Each row below holds a small network's activations on one input, seen along a few directions.
In each table, some parts of the input vary, and every possible input appears once, in random order.
A made-up example of a description, with smaller parts first: one of 2 separate values, together with either a single point or one of 11 places along a line or (one of 6 places along a line, together with one of 8 places around a ring).
Shared parts are said once, and a part with two or three values counts as separate values.
In the rows, 128 means zero.

Rows:
x1: [148, 116, 142,  88, 154,  95, 155, 116, 164,  90, 122,  95, 239, 133, 141,
 138,  52, 117, 122]
x2: [122, 147, 124, 113, 110, 152, 125, 114, 125, 123, 110, 151, 150, 123, 128,
  96, 101, 141, 140]
x3: [110, 138, 121, 123,  99, 165, 118, 128, 112, 112, 139, 151, 148, 107, 141,
 108, 100, 131, 147]
x4: [166,  83, 164,  74, 174,  66, 159, 125, 151, 104, 156,  93, 178, 121, 130,
 189,  79, 117,  72]
x5: [ 95, 127, 124, 148, 110, 173, 126, 121, 117, 122, 141, 148, 128, 113, 130,
  96, 128, 121, 163]
x6: [126, 146, 119, 155, 122, 120,  93, 129, 129, 145,  94, 120, 115, 153, 116,
 109, 145, 140, 128]
x7: [114, 103, 122, 129, 125, 136, 150, 132,  99, 137, 162, 137,  68, 108, 132,
 148, 163, 128, 127]
x8: [127, 110, 127, 102, 120, 132, 140, 143, 102, 123, 162, 145,  87, 102, 150,
 161, 139, 142, 105]
x9: [133, 164, 115, 145, 115, 111,  88, 138, 129, 129, 120, 134, 133, 151, 124,
 122, 125, 149, 119]
x10: [118, 132, 129, 152, 132, 165, 152, 110, 142, 148, 101, 137, 130, 126, 121,
  87, 146,  97, 169]
x11: [136, 109, 135, 127, 145, 132, 169, 118, 128, 159, 126, 121,  69, 116, 121,
 143, 186, 101, 133]
x12: [110, 144, 111, 179, 119, 135,  90, 143, 119, 129, 147, 132, 111, 138, 125,
 124, 150, 131, 146]
x13: [129, 152, 119, 182, 141, 127, 115, 131, 141, 153, 108, 121, 115, 152, 119,
 114, 168, 105, 150]
x14: [166, 129, 141, 122, 160,  64, 117, 139, 163,  96, 137,  79, 218, 168, 131,
 162,  71, 128, 107]
x15: [123, 156, 112, 157, 106, 128,  83, 151, 116, 119, 146, 134, 130, 136, 138,
 135, 122, 142, 126]
x16: [142, 117, 134,  87, 125, 123, 145, 134, 118, 129, 136, 140,  87, 116, 124,
 153, 147, 147,  95]
x17: [128, 107, 136,  98, 133, 124, 150, 123, 116, 145, 108, 127,  68, 115, 116,
 139, 161, 136, 109]
x18: [110, 127, 129, 122, 113, 156, 130, 109, 130, 141,  88, 138, 132, 126, 117,
  81, 121, 130, 147]
Q: Changing only one part turns x15 into x8. The same change can be made to x9. Which row results?
A: x16
Q: Describe the family of inputs behind these rows.
A: one of 3 separate values, together with either a single point or one of 5 places around a ring

Rows:
x19: [133, 182, 110, 198, 126, 102,  59, 144, 152, 133, 100, 107, 161, 184, 115,
 106, 131, 134, 141]
x20: [148, 129, 139,  94, 135, 109, 131, 124, 151,  97, 123, 114, 213, 136, 138,
 131,  61, 132, 115]
x21: [152, 160, 115, 181, 143,  72,  71, 153, 138, 142, 121, 100, 115, 180, 117,
 153, 156, 140, 108]
x22: [134, 111, 143, 107, 145, 112, 142, 116, 152, 101, 123, 102, 210, 131, 133,
 126,  67, 115, 132]
x23: [ 92, 163,  99, 189,  91, 177,  90, 136, 104, 143, 131, 160,  91, 131, 130,
  86, 162, 132, 173]
x24: [118, 124, 119, 151, 126, 150, 139, 135, 111, 152, 141, 142,  53, 114, 128,
 136, 192, 117, 138]
x25: [162, 112, 145,  84, 151,  79, 141, 137, 142, 104, 144, 106, 167, 134, 135,
 174,  91, 138,  84]
x26: [100, 132, 122, 136, 109, 191, 156, 102, 117, 160,  90, 160,  82, 109, 117,
  70, 166, 113, 172]
x27: [159, 114, 142,  83, 149,  75, 137, 136, 140,  98, 149, 103, 171, 134, 136,
 176,  84, 142,  85]
x28: [ 79, 133, 113, 141,  86, 211, 133, 110,  95, 158, 101, 180,  52,  97, 120,
  63, 174, 134, 171]
x29: [ 98, 140, 106, 165,  95, 167, 103, 139,  85, 161, 133, 160,  16, 115, 119,
 116, 205, 141, 139]
x30: [152,  97, 148,  95, 161,  80, 152, 128, 144, 109, 150,  99, 163, 130, 130,
 172, 100, 124,  94]
x31: [145, 132, 135,  93, 133, 102, 127, 125, 149,  92, 128, 112, 217, 134, 138,
 135,  56, 137, 116]
x32: [118, 113, 127, 121, 123, 158, 165, 117, 111, 167, 112, 147,  40, 106, 118,
 119, 195, 117, 137]
x33: [143, 127, 140, 101, 139, 111, 137, 119, 150, 103, 124, 116, 208, 129, 138,
 130,  66, 121, 121]
x34: [158, 109, 146,  89, 155,  82, 145, 132, 142, 110, 146, 107, 161, 127, 136,
 174,  96, 128,  87]
x35: [ 80, 158,  99, 180,  81, 197,  92, 130,  94, 157, 112, 176,  54, 117, 118,
  70, 181, 138, 171]
x36: [112, 143, 106, 176, 106, 145, 101, 150,  97, 151, 152, 147,  47, 127, 131,
 135, 190, 135, 136]
x37: [ 98, 116, 119, 125, 100, 180, 143, 123,  90, 165, 121, 166,  13,  95, 123,
 110, 201, 136, 138]
x38: [145, 121, 144, 103, 142, 113, 138, 119, 153, 103, 129, 110, 206, 132, 132,
 130,  70, 119, 124]
x39: [139, 114, 141, 107, 146, 110, 143, 115, 153, 103, 129, 107, 209, 132, 133,
 128,  71, 118, 126]
x40: [100, 145, 113, 165, 110, 183, 129, 120, 117, 145, 119, 155,  98, 117, 127,
  87, 163, 112, 176]
x41: [158, 104, 150,  92, 157,  82, 148, 131, 144, 110, 150, 102, 159, 131, 129,
 174,  99, 125,  92]
x42: [151,  94, 149,  95, 161,  83, 151, 130, 144, 109, 144,  93, 165, 130, 131,
 171,  96, 122,  97]
Q: Changing only one part turns x19 into x21. The same change can be made to x22. Which row results?
A: x42
Q: Describe the family of inputs behind these rows.
A: one of 2 separate values, together with either a single point or one of 5 places around a ring or one of 6 places along a line
Q: Change only the place on the line of 6 in x41. List by row number the other rows that result.
A: x25, x27, x30, x34, x42
Q: Change only the choice among 2 separate values in x37. List by row number the other rows that result.
A: x28

Rows:
x43: [133, 125, 126, 120, 124, 125, 130, 139, 113, 130, 152, 136,  93, 116, 133,
 154, 146, 133, 112]
x44: [125, 135, 129, 112, 120, 136, 125, 118, 136, 114, 112, 131, 175, 125, 134,
 108,  87, 131, 134]
x45: [129, 145, 126, 150, 127, 119,  99, 130, 141, 126, 116, 121, 153, 149, 119,
 114, 117, 131, 131]
x46: [142, 147, 127, 138, 134, 115, 117, 128, 148, 122, 112, 113, 173, 151, 127,
 120, 107, 124, 136]
x47: [130, 111, 129, 119, 131, 113, 132, 136, 117, 129, 142, 120, 102, 124, 132,
 152, 140, 135, 112]
x48: [138, 103, 143,  79, 134, 121, 158, 121, 127, 118, 134, 129, 131, 112, 128,
 144, 110, 135, 106]
x49: [128, 128, 133, 132, 135, 128, 129, 123, 145, 113, 127, 116, 185, 131, 133,
 118,  92, 113, 141]
x50: [120, 152, 116, 153, 113, 141, 101, 137, 124, 124, 134, 142, 136, 135, 134,
 115, 125, 135, 140]
x51: [ 94, 149, 108, 170, 100, 182, 117, 118, 109, 158, 108, 160,  78, 123, 119,
  75, 172, 124, 172]
x52: [117, 143, 117, 150, 119, 129, 103, 133, 127, 119, 125, 125, 145, 141, 127,
 115, 119, 136, 141]
x53: [106, 122, 121, 138, 112, 171, 142, 126, 103, 159, 120, 154,  38, 105, 122,
 113, 195, 124, 144]
x54: [141, 116, 137, 121, 143, 103, 129, 132, 128, 134, 132, 117, 110, 130, 123,
 153, 137, 129, 103]
x55: [140,  98, 145, 100, 151, 112, 161, 122, 136, 118, 148, 116, 142, 116, 131,
 154, 115, 117, 114]
x56: [149, 118, 136, 109, 150,  96, 148, 130, 139, 127, 130, 112, 132, 132, 130,
 157, 130, 124, 106]
Q: Changing only one part turns x52 into x47. The same change can be made to x45. Which row results?
A: x54
Q: Describe the family of inputs behind these rows.
A: one of 2 separate values, together with either a single point or one of 6 places along a line

Rows:
x57: [138, 117, 132, 128, 144, 112, 140, 131, 134, 131, 140, 117, 117, 126, 129,
 151, 143, 118, 119]
x58: [116, 136, 123, 141, 115, 158, 124, 128, 126, 127, 129, 142, 130, 123, 130,
 107, 131, 123, 148]
x59: [112, 135, 123, 154, 123, 137, 109, 128, 127, 126, 126, 128, 136, 133, 122,
 112, 127, 124, 142]
x60: [114, 134, 119, 146, 118, 146, 118, 130, 124, 126, 121, 129, 131, 131, 131,
 111, 128, 127, 150]
x61: [130, 123, 127, 112, 124, 130, 137, 133, 115, 130, 142, 144, 103, 113, 133,
 143, 136, 133, 112]
x62: [133, 153, 118, 152, 123, 122, 107, 134, 130, 133, 124, 129, 132, 145, 127,
 123, 134, 131, 134]
x63: [132, 107, 140, 112, 136, 121, 140, 124, 129, 135, 124, 122, 113, 122, 119,
 136, 132, 126, 114]
x64: [119, 145, 114, 140, 112, 136, 108, 133, 120, 129, 122, 134, 126, 135, 130,
 116, 129, 140, 139]
x65: [132, 118, 135, 120, 132, 114, 122, 137, 120, 128, 139, 126, 107, 126, 126,
 149, 133, 138, 105]
x66: [121, 144, 121, 149, 116, 130,  98, 132, 124, 127, 127, 131, 128, 138, 122,
 116, 126, 136, 133]
x67: [120, 133, 127, 142, 126, 137, 117, 119, 132, 134, 111, 132, 135, 135, 118,
 103, 127, 129, 138]
x68: [145, 127, 131, 122, 139, 108, 128, 139, 129, 129, 135, 121, 110, 131, 130,
 156, 143, 131, 107]
x69: [143, 117, 138, 113, 144, 115, 147, 125, 136, 137, 120, 117, 117, 129, 124,
 144, 142, 118, 115]
x70: [125, 111, 127, 119, 131, 125, 145, 129, 119, 128, 142, 124, 110, 120, 133,
 141, 137, 129, 125]
x71: [129, 114, 135, 104, 128, 141, 154, 119, 121, 133, 128, 136, 107, 107, 129,
 133, 134, 123, 124]
x72: [128, 110, 132, 106, 130, 126, 150, 123, 124, 132, 122, 123, 110, 117, 127,
 134, 137, 128, 122]
x73: [129, 120, 125, 114, 125, 119, 132, 135, 116, 126, 137, 128, 104, 123, 133,
 147, 139, 140, 113]
x74: [116, 139, 126, 130, 118, 155, 131, 120, 128, 132, 116, 147, 128, 121, 125,
 101, 129, 125, 146]
x75: [157, 115, 145,  88, 152,  86, 144, 128, 152,  93, 144, 102, 203, 138, 132,
 158,  69, 131, 103]
x76: [127, 144, 122, 157, 129, 129, 117, 131, 135, 132, 123, 125, 139, 140, 127,
 118, 133, 118, 146]
x77: [127, 109, 135, 125, 137, 118, 134, 128, 124, 130, 145, 123, 114, 123, 126,
 144, 134, 126, 117]
x78: [140, 138, 134, 121, 136, 105, 112, 125, 154, 100, 119, 107, 226, 142, 140,
 123,  57, 124, 125]
x79: [127, 114, 132, 116, 130, 137, 148, 124, 116, 131, 146, 138, 108, 110, 134,
 138, 135, 121, 126]
x80: [131, 143, 124, 145, 130, 130, 127, 123, 139, 139, 108, 126, 138, 144, 122,
 109, 132, 120, 141]
x81: [116, 136, 122, 135, 120, 142, 126, 119, 128, 131, 109, 134, 130, 131, 126,
 103, 130, 131, 147]
x82: [121, 146, 120, 137, 108, 149, 113, 131, 123, 129, 129, 146, 124, 126, 131,
 113, 131, 134, 137]
Q: Describe the family of inputs behind these rows.
A: one of 2 separate values, together with either a single point or (one of 3 separate values, together with one of 4 places along a line)
Q: Changing only the choice among 2 separate values turns x57 into x76. The same change can be made to x65. Which row results?
A: x66
Q: Change only the choice among 3 separate values in x70. List by row number the other rows that result.
A: x72, x73
Q: Change only the choice among 3 separate values in x77. List by row number the other rows that result.
A: x63, x65
